Questions about the array below. Indices start at 1.
1) Find the entry in row 2 and column 2.
2) Find the entry in the bottom-right corner.
3) Find the entry at row 3, column 2.
4) Find the entry in the bottom-left corner.
5) Find the entry at row 1, column 1.
6) Find the entry at row 1, column 2.
7) Find the entry in row 1 and column 3.
8) Find the entry in row 2 and column 1.
[[129 128 133 128 127 134 113 127 131 131 129 110]
 [128 128 128 129 128 129 129 129 129 127 127 129]
 [130 128 130 128 129 131 128 150 125 129 128 128]]
1) 128
2) 128
3) 128
4) 130
5) 129
6) 128
7) 133
8) 128

Questions about the grid below. Counting starts at 1.
1) Read off the entry in row 2 and column 1.
2) Read off the entry in the top-left corner.
3) Read off the entry just left of 140.
4) Read off the entry just right of the smallest entry.
5) Read off the entry in row 3 and column 3.
6) Read off the entry directly above 124.
[[111 134 106 125 130 109 127 135 114 133 133 127 118 119 117 136]
 [105 127 109 117 124 102 117 130 107 126 126 121 120 123 115 139]
 [111 122 112 112 129 111 127 125 114 130 132 120 123 127 121 140]
 [117 123 104 109 136 115 132 126 117 132 135 123 114 118 112 137]
 [123 131 119 122 146 126 139 134 126 138 145 131 133 135 127 148]]
1) 105
2) 111
3) 121
4) 117
5) 112
6) 130

X =
[[147 119 127 128]
 [141 128 137 133]
 [129 131 141 128]
 [148 124 123 132]
 [110 129 116 133]
 [147 132 117 127]
 [131 127 106 129]]
Rows and columns are numbered from 1.
The entry at row 1, column 2: 119
Read off the entry at row 3, column 1.
Answer: 129
The entry in the top-right corner is 128
Read off the entry in row 2 and column 3.
Answer: 137
Read off the entry at row 2, column 1.
Answer: 141
The maximum -> 148
Read off the top entry of the column that holds the largest entry.
Answer: 147
The bottom-left entry: 131
Read off the entry directly above the smallest entry.
Answer: 117
Read off the entry just right of the largest entry.
Answer: 124
The entry just right of 124 is 123

[[111 145 126 126 131]
 [103 133 128 126 131]
 [143 110 132 126 127]
 [126 154 126 123 130]
 [137 153 126 126 129]
 [155 133 129 130 125]
 [107 114 131 130 130]
 [112 146 126 127 131]
 [108 114 131 125 130]
 [129 102 132 122 129]
 [123 102 132 131 129]
 [142 151 127 124 129]
 [152 142 128 131 127]]
The smallest entry in the first column is 103
Read off the 4th-last entry, reading row by row.
142
Read off the entry directly above the largest entry.
137
Read off the smallest entry in the last row.
127
The entry directly above the centre entry: 129
The third entry on the main diagonal is 132
The second entry on the diagonal from the top-right corner is 126
Read off the entry just right of 137.
153
Read off the third entry from the end, reading row by row.
128
Read off the entry in the top-left corner.
111
Read off the 5th entry, reading row by row.
131
The largest entry -> 155
Read off the bottom-left entry.
152
The entry just left of 154: 126
Read off the 3rd entry in reading order.
126
Read off the fourth entry, reading row by row.
126
Read off the centre entry.
131
Read off the entry directly below the largest entry.
107
The entry just right of the centre entry is 130
The 2nd entry from the end, reading row by row -> 131
